These are the activations of a small neural network, seen along a few directions. Each row is one input.
In each table, some parts of the input vary, and every possible input appears once, in random order.
A made-up example of a description, with smaller parts first: values(3) and (point or ring(11) or (line(6) and ring(8))).
Shared parts are said once, and a part with two or three values counts as separate values.
In the rows, zero is written as 128.

Table:
row 1: 122  140  166  174  192  145  126  65  177  93  153  164  131
row 2: 187  99  87  151  99  104  93  167  126  45  93  102  152
row 3: 141  156  184  183  183  153  111  80  180  61  163  160  125
row 4: 99  123  101  89  88  121  133  165  92  194  105  114  125
row 5: 178  100  68  128  83  127  47  176  100  97  98  79  137
row 6: 113  127  127  89  153  173  102  134  76  176  190  86  106
row 7: 131  131  135  97  101  129  52  134  122  90  179  102  67
row 8: 108  123  154  169  164  138  190  63  158  148  107  172  150
row 9: 95  129  93  87  96  118  134  140  95  175  129  112  97
row 10: 112  144  130  105  140  102  124  139  156  59  159  125  94
row 11: 113  120  120  108  113  82  180  167  120  146  104  128  134
row 12: 201  75  102  153  96  168  45  154  66  139  133  43  151
row 13: 128  136  122  110  90  105  188  179  120  155  81  127  167
row 14: 104  133  104  77  143  123  96  139  109  150  158  112  92
row 15: 122  152  149  157  139  115  90  102  171  50  158  159  105
row 16: 131  132  126  136  99  100  189  136  138  162  65  186  182
row 17: 143  125  147  104  97  162  151  166  70  224  111  78  148
row 18: 192  103  129  223  145  155  111  97  160  70  69  144  196
row 19: 129  114  138  96  120  155  148  156  71  222  130  81  121
row 20: 125  126  169  169  158  141  203  100  161  163  85  183  170
row 21: 120  141  153  166  188  155  162  70  175  132  143  179  148
row 22: 110  115  122  103  111  159  143  114  60  199  154  83  102
row 23: 188  107  95  178  123  107  96  132  171  53  62  143  168
row 24: 141  134  163  123  135  168  50  120  84  130  215  70  88
row 25: 130  125  114  78  61  126  144  176  95  194  94  113  142
row 26: 109  133  129  132  114  100  177  119  154  142  72  185  158
row 27: 94  137  118  136  130  104  175  108  139  134  105  181  125
row 28: 118  147  141  125  127  107  89  129  143  28  170  111  94
row 29: 90  130  110  105  133  91  177  148  130  124  124  118  106
row 30: 96  132  126  125  165  106  137  100  170  101  119  177  116
row 31: 131  122  136  107  132  166  79  115  87  150  209  74  88
row 32: 91  139  106  103  145  101  137  149  146  98  148  133  110
row 33: 143  123  159  179  128  140  198  102  151  178  74  172  203
row 34: 123  153  136  132  153  105  120  99  191  81  152  176  106
row 35: 120  154  122  84  134  131  83  140  117  116  170  106  77
The inputs of row 27 and row 29 match in every part but one. If row 15 is changed in the same way as row 27 into row 29, which row does it become?
Answer: row 28
What do these inputs look like to the network?
Answer: line(5) and (point or line(6))
List by row number the other rows that have the line(5) part in common with row 6.
Answer: row 12, row 17, row 19, row 22, row 24, row 31
List by row number the other rows that have the line(5) part in common with row 9.
Answer: row 4, row 5, row 7, row 14, row 25, row 35

Table:
row 36: 137  128  122  145  145  89  161  131  161  82  90  157  160
row 37: 92  149  108  114  135  131  142  103  126  117  153  147  96
row 38: 110  150  127  134  130  99  140  100  158  107  118  163  113
row 39: 122  112  148  123  131  150  100  139  92  140  167  103  124
row 40: 132  145  153  160  144  148  123  92  157  130  117  154  139
row 41: 107  155  125  110  95  122  118  141  110  111  160  102  90
row 42: 110  127  146  147  164  156  125  105  140  155  156  126  110
row 43: 149  109  97  95  113  106  84  162  106  100  133  96  113
row 44: 161  101  135  174  144  125  159  115  154  108  110  154  175
row 45: 170  104  124  120  116  137  72  148  99  130  137  78  132
row 46: 118  127  122  87  91  145  184  173  105  227  67  130  156
What do these inputs look like to the network?
Answer: point or (values(2) and line(5))
Which other rows does row 36 become when the values(2) part takes its other values? List them by row number.
Answer: row 44
Which other rows does row 41 become when the values(2) part takes its other values? List them by row number.
Answer: row 39

Table:
row 47: 120  130  100  100  101  78  184  158  132  139  53  160  141
row 48: 122  130  146  166  162  161  104  67  149  133  164  147  130
row 49: 168  125  142  174  144  165  94  111  148  92  112  149  155
row 50: 160  104  87  103  55  149  62  198  40  148  118  17  116
row 51: 134  113  127  143  111  112  189  138  129  159  56  147  184
row 52: 122  123  155  155  158  151  161  72  137  179  129  159  130
row 53: 136  138  122  110  141  100  83  150  165  31  130  127  95
row 54: 119  105  102  59  82  150  74  177  41  208  198  18  83
row 55: 82  149  121  72  116  93  206  137  137  173  112  164  114
row 56: 97  152  124  96  154  94  95  123  156  71  190  131  80
row 57: 117  148  154  141  159  133  103  109  153  81  195  125  104
row 58: 97  136  147  119  137  120  191  114  123  198  115  160  138
row 59: 154  131  129  170  142  132  91  133  151  44  140  129  138
row 60: 163  109  136  184  130  157  155  105  130  136  80  159  183
What do these inputs look like to the network?
Answer: values(2) and (point or line(6))
The inputs of row 58 and row 51 match in every part but the values(2) part. If row 54 is changed in the same way as row 58 into row 51, which row does it become?
Answer: row 50

Table:
row 61: 89  102  107  81  143  145  133  152  66  175  160  98  91
row 62: 139  138  173  138  92  158  172  135  83  225  118  117  164
row 63: 102  110  129  135  186  147  140  101  125  116  190  132  126
row 64: 102  122  108  135  154  142  183  103  83  173  155  116  118
row 65: 128  143  137  57  53  137  120  218  93  187  97  67  105
row 66: 158  142  178  186  145  166  76  83  148  107  198  128  121
row 67: 94  121  84  51  94  96  111  192  87  149  145  78  66
row 68: 114  135  112  53  121  89  82  172  117  88  172  99  52
row 69: 115  160  115  128  156  83  172  94  205  67  111  203  145
row 70: 130  150  153  127  93  114  212  143  182  170  20  191  182
row 71: 127  127  176  142  113  143  195  106  121  193  54  165  186
row 72: 136  124  152  96  86  149  132  162  64  221  110  75  126
row 73: 137  171  173  188  136  103  113  95  226  36  102  179  138
row 74: 162  143  154  145  136  159  28  101  128  81  194  85  93
row 75: 102  136  99  131  140  82  205  135  176  130  80  202  161
row 76: 94  108  85  149  167  120  199  80  124  161  93  161  134
row 77: 138  161  144  122  97  138  14  174  144  53  185  79  90
row 78: 116  110  111  85  147  132  75  110  87  126  206  103  97
row 79: 110  117  115  143  185  120  159  62  156  108  132  188  132
row 80: 244  43  24  187  82  121  84  207  86  38  20  64  222
row 81: 151  126  159  209  162  141  83  61  186  84  145  157  141
What do these inputs look like to the network?
Answer: point or (line(4) and line(5))
Start at row 69 and move only the line(5) part, one step at a time. The first step leads to row 79. Which rows follow, in order?
Answer: row 63, row 78, row 68
